A small network was trained on made-up records. Each row is its average activation on records with the value named, seen along a few directions.
Related values have similar rows: they may be neighbours, one step apart, or belong to one group.
In the rows, 500 means zero.
Random noise pushes rows far along 5 fixed directions. That doesn't count. These rows show it; they differ only by the noise:
[565 338 579 562 743 515 408 464 390 407 605 475 526 535 452 428]
[603 419 510 880 381 638 486 587 383 563 336 302 215 462 273 777]
[348 644 416 559 423 437 432 484 531 413 473 531 421 500 429 688]
[590 470 708 305 554 675 501 366 473 321 385 526 487 563 338 966]
[540 422 417 477 671 412 380 437 388 417 613 491 625 352 597 348]
[454 238 372 570 155 748 713 712 557 639 657 448 390 462 577 257]
[515 256 571 478 690 573 490 513 451 429 718 523 562 584 522 262]


Safo, 15 values:
u4: [432 676 407 580 375 338 406 535 489 557 486 511 406 480 416 558]
u14: [593 589 675 665 476 564 554 574 546 599 365 473 354 719 327 715]
u1: [199 442 485 708 545 538 598 735 673 592 643 593 261 940 421 208]
u9: [707 505 634 249 674 511 548 400 471 429 472 582 752 405 637 471]
u13: [386 355 558 626 418 603 601 613 526 533 647 465 429 620 490 343]
u15: [463 423 472 734 449 501 534 668 606 619 567 485 471 548 600 147]
u6: [655 309 643 690 418 616 538 604 389 681 531 352 405 458 430 405]
u12: [549 549 375 616 710 322 373 392 389 592 408 452 527 432 525 394]
u7: [547 388 463 537 673 488 526 553 521 530 514 431 480 549 510 341]
u8: [621 416 752 336 958 374 423 357 417 371 550 596 779 625 575 263]
u5: [476 383 405 226 263 650 629 510 568 476 595 562 603 371 650 431]
u11: [523 484 683 749 823 352 374 498 486 519 521 465 500 729 443 327]
u2: [357 590 512 492 447 478 428 502 497 500 563 588 499 548 478 479]
u3: [412 518 462 551 470 437 537 559 563 480 664 519 403 591 459 328]
u10: [505 501 444 350 386 603 675 480 592 606 459 464 530 516 530 512]
The values of Safo form 3 separate groups.
Which other values are in the same group as u7? Give them in the order they are listed. -> u1, u12, u10
Which other values are in the same group as u11? Give them in the order they are listed. -> u14, u9, u15, u8

Tam, 11 values:
s5: [591 526 318 198 555 425 569 340 537 540 428 534 748 314 778 349]
s4: [405 493 614 578 527 465 377 547 503 424 628 580 520 533 520 406]
s1: [570 650 406 124 129 633 709 528 708 613 310 536 561 402 632 723]
s3: [557 489 604 586 149 637 650 640 547 710 407 445 395 506 435 572]
s9: [495 175 660 594 659 797 589 568 401 471 564 444 267 823 211 573]
s10: [468 775 457 602 459 269 418 487 525 590 359 495 431 467 513 584]
s8: [366 460 606 539 634 620 451 438 509 381 581 491 341 749 245 745]
s7: [271 628 414 583 701 241 313 463 452 286 653 529 530 521 435 414]
s11: [791 250 858 918 769 560 461 579 312 543 552 427 367 638 277 393]
s6: [548 243 650 354 734 548 439 432 433 319 805 599 691 552 593 220]
s2: [314 578 273 827 379 501 602 674 654 652 364 415 318 631 488 428]
The values of Tam form a line.
Going along Tam from s9 by way of its neighbour s8, in what order are s5, s11, s6, s2 met? -> s6, s11, s5, s2
Name the neighbours of s10, in listed order. -> s1, s3
